[[191.862, -76.333, -2.432, 79.476, -52.744], [-7.804, -122.971, 27.478, -65.034, -47.918], [87.017, 32.477, 116.810, 86.435, 75.197], [22.619, 88.469, 98.683, -80.050, 43.589], [48.838, -9.839, 117.311, -70.244, -122.828], [-95.079, 44.277, 38.654, 33.208, 1.743], [-42.694, -86.506, -13.753, 83.785, 77.272], [108.524, -78.741, -23.524, 84.503, 74.215], [-72.019, 209.451, 8.517, 1.612, -94.338], [91.230, 63.129, 48.147, 56.488, 92.608], [-157.762, -116.802, 61.727, 32.369, -97.026]]
Report the entry just right of 86.435.
A: 75.197
The largest entry is 209.451
The entry just right of -13.753: 83.785
Report the entry just left of 209.451.
A: -72.019
The entry just left of the centre entry is 44.277
The minimum is -157.762
Report the entry just left of -65.034.
A: 27.478
Report the entry just right of 88.469.
A: 98.683
The entry just right of 98.683: -80.050
The entry just right of 83.785 -> 77.272
The entry just right of 63.129 -> 48.147
Report the entry just right of 44.277.
A: 38.654
The entry just right of 56.488 -> 92.608
The entry just right of -86.506 -> -13.753
Report the entry just right of -76.333.
A: -2.432
Report the entry just right of the centre entry.
A: 33.208

A =
[[  6.4  21.0  26.5  25.6 -22.9 -15.2  42.4 -23.7 -15.9  62.4 -20.0  32.6
    6.4   9.7  37.2   0.8]
 [  1.7  26.7  33.9  39.8 -30.4 -15.2  41.0 -23.7  -7.8  73.9  -5.7  32.6
    3.1   8.5  39.1  10.8]
 [  1.3  19.6  27.3  25.6 -28.6 -16.7  36.1 -23.7 -15.9  63.5 -19.9  32.6
    2.3   8.9  37.2   0.8]
 [  8.5  11.9  20.4  13.4 -21.9 -15.0  50.5 -25.1 -23.8  50.8 -33.6  32.6
    3.1   9.7  27.9 -10.9]
 [  4.5  19.6  24.4  22.3 -26.4 -15.6  42.1 -23.9 -21.7  57.5 -23.9  34.5
    2.1  12.1  37.2  -7.2]
 [  0.4  19.6  28.3  34.4 -33.1 -19.7  36.7 -21.0 -10.8  69.4 -12.5  34.3
    0.6   9.7  44.5   3.5]
 [  9.2   9.7  17.4   5.8 -26.4 -15.1  42.1 -31.2 -30.0  48.0 -43.3  38.0
    3.1  22.8  25.2 -21.3]]
What is the fifth entry in reading order? -22.9
What is the entry just right of 1.3? 19.6
The entry just right of the smallest entry: 38.0
What is the 3rd entry in reading order? 26.5
The entry just right of -5.7: 32.6
The second entry in reading order: 21.0
What is the 2nd largest entry? 69.4
What is the entry just left of 73.9? -7.8
The largest entry is 73.9
The entry just right of -28.6: -16.7
What is the entry just right of 63.5? -19.9
The 3rd largest entry: 63.5
What is the entry just right of the largest entry? -5.7
What is the entry just right of 27.3? 25.6
What is the second smallest entry? -33.6

array([118, 128,  25,  50, 173, 115,  38, 224, 209, 119])
The entry just left of the largest entry: 38
What is the third largest entry?
A: 173
The 2nd entry -> 128
What is the 3rd entry from the right?
A: 224
The second entry from the right: 209

x =
array([[  5.66,  20.66, -16.03,  19.17,  -6.21,  24.32],
       [ -2.36,  -9.47,  14.96, -10.94,   6.38, -12.43],
       [  1.05,   1.38,   3.89,   0.62,   0.47,   2.17],
       [ 12.34, -13.00, -10.67,   9.93,  -6.13,  -0.06],
       [ -8.20,   6.40,  13.74, -10.43,  11.95,  -6.66],
       [  1.18,   1.41,   1.91,   1.00,   1.82,   1.02],
       [  1.36,   0.09,   2.90,   0.45,   1.36,   0.47],
       [  1.10,   1.51,   2.75,   0.86,   1.24,   1.61],
       [  4.77,  -4.38,  -6.37,   3.65,   3.63,  -4.11],
       [ -6.41,  23.04,   3.53,   1.89,   5.68,  12.32],
       [  0.47,   2.80,  -4.88,   1.39,   8.54,  -4.08]])
Indices start at 0.
What is the entry in row 2 and column 0?
Answer: 1.05
The entry directly below 5.66: -2.36
What is the entry in the top-right corner?
Answer: 24.32
What is the smallest entry?
Answer: -16.03
What is the entry directly above -4.88?
Answer: 3.53
The entry in row 0 and column 0 is 5.66
What is the entry just left of 3.53?
Answer: 23.04
The entry at row 1, column 2: 14.96
The entry just right of 0.09 is 2.90
The entry in the bottom-right corner: -4.08
What is the entry just left of 6.38?
Answer: -10.94
The entry just right of 1.51: 2.75
The bottom-left entry is 0.47
The entry directly below 1.82 is 1.36
What is the entry in row 0 and column 1?
Answer: 20.66
What is the entry just right of 1.89?
Answer: 5.68
What is the entry at row 1, column 1?
Answer: -9.47
What is the entry just right of 19.17?
Answer: -6.21
The entry just left of -6.21 is 19.17
What is the entry directly above 1.61?
Answer: 0.47
The entry directly below the largest entry -> -12.43
What is the entry just right of 1.41?
Answer: 1.91
The entry just left of 5.68 is 1.89
What is the entry directly above -13.00?
Answer: 1.38
The entry just left of 1.41 -> 1.18
The entry directly above 1.00 -> -10.43

Questions about the row below.
1) The entry just left of 5103?
2) The entry just right of the smallest entry?
3) The 2nd entry from the right?
4) The entry just right of 4820?
[8869 4932 4820 5103 1686 6738 4586 5763]
1) 4820
2) 6738
3) 4586
4) 5103

data = ((-0.943, 1.120, 0.078, 0.222, 0.248, 1.082, 1.329, -0.002, 0.844, -0.391, -0.217, 0.446, 0.347, 0.188, 0.082, 0.731), (-0.140, 1.640, 0.293, 0.505, -0.429, 1.594, 0.130, -0.856, -1.262, -0.022, -0.677, -0.870, 0.152, 0.762, 0.083, -0.339), (-0.314, 0.595, 3.098, 1.166, -1.299, 0.309, -1.529, -1.253, 0.599, -1.570, -0.672, 0.091, -0.910, -0.291, 0.172, 0.232), (0.689, 1.014, -1.077, -0.501, -0.419, 1.964, 0.353, 0.000, 0.165, -0.458, -0.066, 0.040, 0.080, -0.885, -0.127, -0.932), (-0.367, 0.370, -0.759, 0.661, 0.173, -0.311, 0.415, -0.270, 0.487, 0.000, 1.124, -0.435, -0.696, -0.436, -0.307, -1.018), (-0.153, -0.513, -0.279, 0.042, -0.359, -0.426, 0.177, 0.095, 0.042, 1.428, 0.521, -0.329, 0.204, -0.309, 0.938, 0.202), (0.104, -0.042, -0.486, 0.439, 0.275, 0.277, 0.258, -0.517, 0.318, -0.341, 0.515, 0.478, 0.633, 0.145, -0.037, 0.129), (0.265, -0.197, 0.709, -1.365, 0.121, -0.250, -0.656, -0.704, -0.190, 0.128, 0.602, -0.068, -0.153, 0.875, 0.140, -0.502), (0.416, 0.525, 0.221, -1.063, 0.910, 0.166, 0.949, -0.020, 0.055, -0.409, 1.245, 0.490, 0.811, 0.528, -0.019, -0.453), (-0.070, 0.438, -0.602, 1.226, -1.995, -0.296, -0.360, 0.256, -0.788, -0.108, 0.296, -1.513, 1.313, -0.037, -0.124, 0.431), (0.283, 0.905, -1.220, -0.257, -0.473, -0.428, 1.756, 0.720, 0.316, -0.066, 0.079, -0.395, 0.624, -0.116, 0.192, -0.298), (0.990, -0.153, -0.407, -0.686, 0.575, -0.883, 0.466, 0.670, 1.622, 0.582, 0.586, -1.628, 0.248, 0.281, -0.086, -0.534))
What is the entry just left of -1.529?
A: 0.309
The 5th entry in reading order -> 0.248
What is the entry just right of 0.875?
A: 0.140
What is the entry just right of 0.140?
A: -0.502
The 3rd smallest entry: -1.570
The entry just right of -0.686: 0.575
The first entry in reading order is -0.943
What is the entry just left of the smallest entry?
A: 1.226
What is the entry just right of the smallest entry?
A: -0.296
What is the maximum?
A: 3.098
The entry just right of the largest entry is 1.166
The second smallest entry -> -1.628
What is the entry just left of 0.582?
A: 1.622
The second largest entry -> 1.964
The entry just right of -0.002 -> 0.844
What is the entry just left of the largest entry?
A: 0.595
The entry just left of 0.080 is 0.040
The entry just right of 0.487: 0.000
What is the entry just left of 0.415?
A: -0.311

m = 0.109	-0.065	0.125	-0.090	-0.045	-0.106	0.150	-0.185	-0.022	-0.118	-0.120	-0.129	-0.034	-0.127	-0.168
Find the entry just right of 0.109.
Answer: -0.065
Find the entry just right of the smallest entry.
Answer: -0.022
Find the entry just left of the largest entry.
Answer: -0.106
The entry just right of -0.120: -0.129
